A small network was shown many inputs. Here are its activations along a few directions, one row for each input.
In each table, some parts of the input vary, and every possible input appears once, in random order.
A made-up example of a description, with smaller parts first: one of 6 places along a line, together with either a single point or one of 9 places along a line or (one of 3 separate values, together with one of 5 places around a ring).
Shared parts are said once, and a part with two or three values counts as separate values.

Other details of the inputs vary at random and push rows far along two fixed directions, the same in every table; ignore that.

A family of inputs:
row 1: [-27  25   9 -37   4 -18  20  54 -24 -15 -38  -8]
row 2: [ 16 -22 -41  24  23  16  16 -41  -3   5  18  15]
row 3: [  9  -5  31  17 -20   8 -30 -15  17  -8  17  10]
row 4: [19 -7 -7  9 17  4 11 -1 10  9 17 -4]
row 5: [ 16 -35 -35  23  23   4  -9  -5   3   5  10   4]
row 6: [ 24 -40 -42  30  21  11 -11 -17   3   3  16  11]
row 7: [ 11 -26 -62  -2  52  -1  39  23 -12  25  -5  -9]
row 8: [  1  13  45  -2 -34  -2 -26 -28  26   6   9 -16]
row 9: [-15  23  34  -9 -26   0   0 -13   4   3  -5  -3]
row 10: [  0 -21 -26   4   4   9  -7   2  -6  -3   6  16]
row 11: [-27  50  80 -23 -53 -14 -12 -12  10  -8 -13 -11]
row 12: [  8  -9  30  19 -19   6 -30 -14  19  -6  19   7]
row 13: [-21  26  34 -15 -25   1   0 -13   2   2  -4   0]
row 14: [ -3   5 -29 -22  31  -8  32  34 -19  15 -15  -7]
row 15: [-47  39  25 -55  -9 -23  15  68 -22 -13 -43  -7]
row 16: [  9   6  12  15 -19   9 -19 -50  13  -4  23   7]
row 17: [ 10  -3  31  17 -26  11 -32 -19  14 -12  20  17]
row 18: [ -8  -8 -13 -10  10 -12   6  35  -9   4 -13  -2]
row 19: [ 22 -36 -42  36  22  14  -5 -20   2  -1  12   4]
row 20: [-27  13  14 -32   2 -28   5  59  -9   3 -27 -15]
row 21: [ -5 -12 -16   5  -2   5   5   4  -7  -5  -6  11]
row 22: [-10   6  -4 -19   4  -7 -11  28 -11  -9 -12   3]
row 23: [-10  11   9 -12  -8  -1 -14   9  -5 -18 -10   5]
row 24: [-13   7   9  -9  -3  -6   5  18 -10 -10 -18  -7]
row 25: [ 13 -22 -61  -3  50   1  38  22 -15  22  -6  -6]
row 26: [  6 -28  -9  31 -13  13 -12 -27  11   1  11   7]
row 27: [  0  21  54  -3 -41  -3 -30 -30  24   2  10 -13]
row 28: [  0  -4 -29  -8  24  -5  12  27 -18 -11 -17   1]
row 29: [  7  -5   4  13 -16  17 -12 -41   8   9  23   9]
row 30: [  3 -19   8  28 -28  15 -19 -34  14  -3  11  10]
row 31: [  2  26  42  -2 -23   3 -13 -14  12  -4  23   5]
row 32: [ -3  20   0 -26  12 -15  12  26  -9   7 -12 -13]
row 33: [ 13 -18 -25  19  12   7  -4  -7  -4  -7   2   3]
row 34: [  2   0 -12   3  14  -2  24  -7  -5   6  -5  -5]
row 35: [  0  10  -9 -11  19 -13  19  15  -2   5 -12 -20]
row 36: [ 16  -4 -13  15   8   2   5 -25   6   3  10  -4]
row 37: [  4 -19 -67  -6  57  -2  55  31 -19  22 -17  -9]
row 38: [ 20   2  20  20 -17  13 -13 -35  16  -1  31  11]
row 39: [-21  12  -4 -33  10 -20  13  61 -20  -1 -29  -3]
row 40: [ -3   6   3 -12  12   0  -2  32  -9 -10  -1  12]
row 41: [ 14 -22 -33  19  23   7  23 -21   0  11   7  -5]
row 42: [ -6  -2  27  12 -36  15 -27 -36   9 -21   9  13]
row 43: [-13  46  72 -23 -33 -15  -9  13  16  -3  -1 -14]
row 44: [ 18 -28 -34  18  14   9 -12  -9  -2  -2   9  14]
row 45: [-36  47  35 -48  -6 -26  28  53 -12   8 -41 -24]
row 46: [  7  11   6   3  -6  -2  -1 -20   4  -2   5  -1]
row 47: [  8 -20  11  32 -21  16 -20 -39  12  -8  12   2]
row 48: [ 18 -11 -30   8  16   9  -2 -23  -1   6  19   7]
Description of these inputs: one of 2 separate values, together with one of 4 places along a line, together with either a single point or one of 5 places around a ring.
- Changing only the choice among 2 separate values turns row 32 into row 44. The same change can be made to row 37. Which row results? => row 26
- Changing only the choice among 2 separate values turns row 12 into row 4. The same change can be made to row 19. Which row results? => row 35
- Start at row 35 and move only the place on the line of 4, one step at a time. The first step leads to row 36. Which rows follow, in order? => row 46, row 16
- Change only the choice among 2 separate values in row 7. List by row number the other rows that result. => row 20

A family of inputs:
row 49: [-36  12  27 -27 -26 -25  -6  51  -4 -21 -42 -14]
row 50: [ 14 -22 -61  -6  59  12  17  37 -24  -7   1  23]
row 51: [ 50 -32 -39  44  16  23 -25 -53  12  -7  34  18]
row 52: [-38  42  22 -37   3 -31  11  29 -14  -1 -35 -35]
row 53: [ 29 -25 -70   7  68  -8  13  40 -23 -10   0   3]
row 54: [ 19 -34  -5  28 -15   5 -36 -33  12 -14  11 -10]
row 55: [ 31 -59 -11  49 -11  22 -29 -37  30  16  30  -7]
row 56: [ -8 -15 -43  -5  47  -8  41  22  -4  37 -12 -20]
row 57: [ 18   4  20   6 -17   4  -9 -38  31  19  40   9]
row 58: [  7 -20 -35  11  38   7  57  -7  -2  32   0 -17]
row 59: [ -1  10  64  18 -67   4 -63 -65  33 -12  11 -12]
row 60: [-39  72  74 -35 -33 -29   9  12  -7 -10 -41 -38]
row 61: [-41  49  75 -41 -19 -24 -26  69  -4 -34 -23  -3]
row 62: [  8  -2   9  11 -14  32 -24 -41   9 -12  42  26]
row 63: [-38  21  43 -36 -33 -14 -13  42 -15 -11 -32  13]
row 64: [ 49 -12 -26  46  14  24   2 -85  12  -5  40  14]
row 65: [ -4  28  17 -33  17 -32   8  96  -9  13 -17 -20]
row 66: [ 12 -26  13  23 -18  11 -21 -31  28  21  12 -12]
row 67: [  6   5 -63 -25  63  13  58  42 -39  -6  -4  12]
row 68: [-12  -7  34  13 -54   8 -38 -35  19 -12  -8   5]
row 69: [ 28 -15 -46  -5  56  -5  29  45 -12  27   7   0]
row 70: [ 25   8  15  22 -20   9 -32 -73  24  -7  36   7]
row 71: [ 11  31  80   5 -54  -1 -13 -58  40  11  40  -1]
row 72: [-58  53  49 -51 -41 -30   2  42  -9  -5 -51 -21]
row 73: [  1 -22 -60  15  23  16  42 -16 -16   7 -18   6]
row 74: [ -5 -17 -69 -12  39  12  58  29 -44   5 -17  22]
row 75: [ -4 -32   1  34 -18   7 -26 -10   5 -17  11  33]
row 76: [-23   3 -16 -19  -2  -3  13  25 -29   2 -14  18]
- What do these inputs look like to the network? => one of 4 places along a line, together with either one of 2 separate values or one of 5 places around a ring
- Changing only the place on the line of 4 turns row 72 into row 49. The same change can be made to row 56. Which row results? => row 55
- Change only the place on the ring of 5 in row 61. List by row number the other rows that result. => row 49, row 53, row 54, row 75
- Which other rows agree with row 50 in the place on the line of 4? List them by row number. => row 51, row 59, row 63, row 66, row 68, row 69
- Change only the place on the line of 4 in row 69. List by row number the other rows that result. => row 57, row 65, row 71
